A small network was shown many inputs. Here are its activations along a few directions, one row for each input.
In each table, some parts of the input vary, and every possible input appears once, in random order.
Descriptions start from the smaller parts, as in this example, which fits no table here: one of 8 places around a ring, together with either a single point or one of 9 places along a line or (one of 3 separate values, together with one of 6 places along a line).
Shared parts are said once, and a part with two or three values counts as separate values.
In the rows, 128 means zero.

Other details of the inputs shift rows strongly along three fixed directions, in all tables alike. That doesn't count.

Table:
row 1: [133 132 144 103 140 127 121 127 110 127 126]
row 2: [130 127 128 126 147 127 131 131 132 145 124]
row 3: [117 131 130 119 142 142 122 126 122 117 128]
row 4: [126 136 127 111 146 138 118 128 112 129 127]
row 5: [118 129 139 116 156 129 138 139 136 122 124]
row 6: [150 135 163 160  53 128 146 137  93  97 160]
row 7: [131 110 103 142  96 111 111 115 141 144 125]
row 8: [141 145 158 171  78 134 186 142 125 117 145]
row 9: [137 124 140 111 112 113 109 128 111 121 134]
row 10: [121 127 107 141 134 124 114 115 138 146 115]
row 11: [143 144 123 114 159 130 128 121 126 107 125]
row 12: [146 104 104 155  63  95  71 111 125 148 141]
row 13: [130 116 107 159 120 104 112 113 149 163 115]
row 14: [122 116 124 118 141 137 131 133 149 138 118]
row 15: [125 132 131 111 154 132 148 129 127 131 120]
row 16: [132 122 127 114 112 123 104 127 105 115 143]
row 17: [138 113 102 172  91  91  98 107 147 170 121]
row 18: [136 137 152 162  83 144 191 144 141 123 144]
row 19: [146 145 157 160  69 132 178 139 121 123 146]
row 20: [143 144 153  92  86 117  71 113  53  95 152]
row 21: [122 133 137 101 142 126 135 134 119 115 132]
row 22: [126 110  99 174 102 119 112 115 165 163 116]
row 23: [125 115 125 126 133 129 113 132 131 127 125]
row 24: [130 124 110 135 136 117 126 121 134 150 124]
row 25: [113 124 126 117 151 138 134 132 136 119 126]
row 26: [119 136 133 117 156 130 141 128 124 127 125]
row 27: [123 126 125 123 130 141 136 126 133 129 123]
row 28: [134 131 137 113 127 115 104 120  88 112 136]
row 29: [129 129 148 108 121 114 100 130 101 110 141]
row 30: [143 157 138 163 131 157 224 144 157 105 131]
row 31: [140 141 126 110 149 129 130 130 127  94 132]
row 32: [135 137 158 133  86 136 179 143 114  96 154]
row 33: [130 134 111 116 156 143 105 118 132 110 120]
row 34: [125 139 144 113 136 136 109 129 109 123 128]
row 35: [120 118 107 142 144 117 140 129 152 141 115]
row 36: [124 124 127 126 152 130 149 143 149 139 125]
row 37: [117 119 125 127 145 135 126 134 147 132 122]
row 38: [125 127 114 138 147 137 131 132 151 158 112]
row 39: [141 143 146 159  82 135 196 137 128 122 140]
row 40: [117 122 134 113 145 136 118 135 133 123 128]
row 41: [124 127 137 112 139 147 126 132 128 127 122]
row 42: [121 127 126 122 121 131 101 119 115 121 132]
row 43: [137 136 144  97 113 112  93 116  78 110 142]
row 44: [113 131 128 115 159 129 144 136 138 124 124]
row 45: [122 126 125 134 134 140 135 129 128 123 125]
row 46: [110 120 119 118 171 145 147 139 149 127 115]
row 47: [114 130 128 117 158 128 143 135 137 122 124]
row 48: [120 129 127 117 148 148 134 133 127 125 128]
row 49: [129 132 135 134 135 137 130 133 123 131 121]
row 50: [121 128 124 111 155 128 137 137 131 127 128]
row 51: [114 124 127 112 146 135 123 130 129 119 128]
row 52: [120 128 135 129 131 141 121 130 132 129 128]
row 53: [122 130 114 138 129 125 117 118 133 143 120]
row 54: [138 118  84 164 120 120 130 115 175 139 118]
row 55: [120 123 112 135 126 134 128 121 146 143 120]
row 56: [129 134 143 107 143 128 125 128 117 131 126]
row 57: [125 125 123 116 139 122 139 131 135 130 123]
row 58: [125 122 131 128 142 123 133 138 135 127 123]
row 59: [131 121 121 142 134 116 120 123 132 146 118]
row 60: [126 126 133 118 136 123 134 135 138 133 126]
row 61: [123 129 135 118 145 149 128 138 128 128 129]
row 62: [141 136 149 100 105 125  84 121  80 113 136]
row 63: [141 117  98 166  77  98  84 103 120 150 125]
row 64: [123 123 136 104 137 136 116 133 126 123 130]
row 65: [128 119  99 156 120 102 114 109 144 157 118]
Description of these inputs: one of 5 places around a ring, together with either a single point or (one of 2 separate values, together with one of 6 places along a line).
Q: Changing only the place on the ring of 5 turns row 58 into row 6. The same change can be made to row 5. Which row results?
A: row 22
Q: Which other rows agree with row 34 in the place on the ring of 5? List them by row number.
A: row 4, row 8, row 10, row 19, row 20, row 30, row 38, row 39, row 49, row 53, row 62, row 63
Q: Change only the place on the line of 6 in row 32. List by row number the other rows that result.
A: row 7, row 16, row 25, row 46, row 51
Q: Change only the choice among 2 separate values in row 61. List by row number the other rows that result.
A: row 48
Q: Start at row 9 and move only the place on the ring of 5, one step at a time. The first step leads to row 14. Which rows follow, in order?
A: row 41, row 62, row 1

Table:
row 66: [146 147 166 158  71 160 203 149 136 121 153]
row 67: [134 115  93 152 117 114  79 109 137 122 113]
row 68: [111 115 114 153 122  98 157 125 172 162 121]
row 69: [135 119 150  92 103 120  66 119  84 135 147]
row 70: [ 94 143 124  72 201 148 150 148 138  97 122]
row 71: [121 118 123 162 125 128 148 139 167 173 110]
row 72: [119 138 155  68 217 148 155 143 139 138 116]
row 73: [116 115  89 165 138 127 133 117 175 131 114]
row 74: [144 131 178 144  86 101 158 139  92  88 152]
row 75: [125 116 154 100 111 115  66 134  69 106 135]
row 76: [125 153 140 115 147 143  85 112  73 134 117]
row 77: [118 110 117 163 122 120 134 139 163 174 111]
row 78: [142 130  94 149 131 123 155 127 177 156 125]
row 79: [130 118 149  92 119  91  72 119  76  96 148]
row 80: [105 133 123  85 211 147 143 148 138  89 125]
row 81: [138 121  96 150 116 118  76 110 140 130 117]
row 82: [145 161 132 112 122 123  72  96  58  95 132]
row 83: [145 124 101 129  97 122  93  98 132 128 116]
row 84: [123 115 109 172 121 140 125 131 169 162 113]
row 85: [127 133 176 148 105 160 176 155 108  87 148]
row 86: [113 124  93 163 118 127 148 117 178 139 119]
row 87: [133 117 107  96 134 133  82 102 114 104 135]
row 88: [129 117 109 154 106 146 148 121 168 167 112]
row 89: [117 144 125  64 208 159 159 141 140 110 111]
row 90: [145 159 179 147  75 122 157 132  55 122 159]
row 91: [103 114 103 158 113 136 132 124 169 163 119]
row 92: [148 145 178 108 101 127 201 147 108 107 147]
row 93: [114 130 156  89 223 144 146 152 134 124 112]
row 94: [149 161 125 104 123 106  79 105  54 100 140]
row 95: [137 112  89 146 122  97  84 117 133 127 123]
row 96: [141 129  97 146 113 119  77 108 142 134 113]
row 97: [138 131  91 155 137 116 132 132 172 149 112]
row 98: [114 135 119  67 212 160 161 144 136 103 126]
row 99: [145 134 175 121  53 124 152 136  81 112 151]
row 100: [145 150 152 137 116 139 179 156 115  78 157]
row 101: [131 121 112 144 106 129  72 119 136 157 116]
row 102: [123 131 162 175  74 153 202 148 131  98 159]
row 103: [128  99 114 124  98 111  95 119 119 157 133]
row 104: [108 109 121 130  98 103  91 121 124 155 130]
row 105: [118 144 134  78 215 177 148 132 148 110 109]
row 106: [133 109 127  86 139 105  90 113 106 132 139]
row 107: [120 106  93 146 125 144 137 126 168 166 116]
row 108: [101 101 117 163 127 122 153 133 166 160 121]
row 109: [151 162 169 174  96 113 224 138 106 126 147]
row 110: [137 122 130 105 146 100  66 119 115 140 118]
Q: Changing only one part turns row 66 into row 78. The same change can be made to row 88. Which row results?
A: row 89
Q: What do these inputs look like to the network?
A: one of 5 places around a ring, together with either a single point or one of 8 places around a ring
Q: Start at row 73 and move only the place on the ring of 8, one step at a time. The first step leads to row 86. Which rows follow, in order?
A: row 87, row 83, row 105, row 96, row 81, row 67
Q: Which other rows agree with row 93 in the place on the ring of 5? List them by row number.
A: row 68, row 72, row 74, row 79, row 92, row 106, row 109, row 110
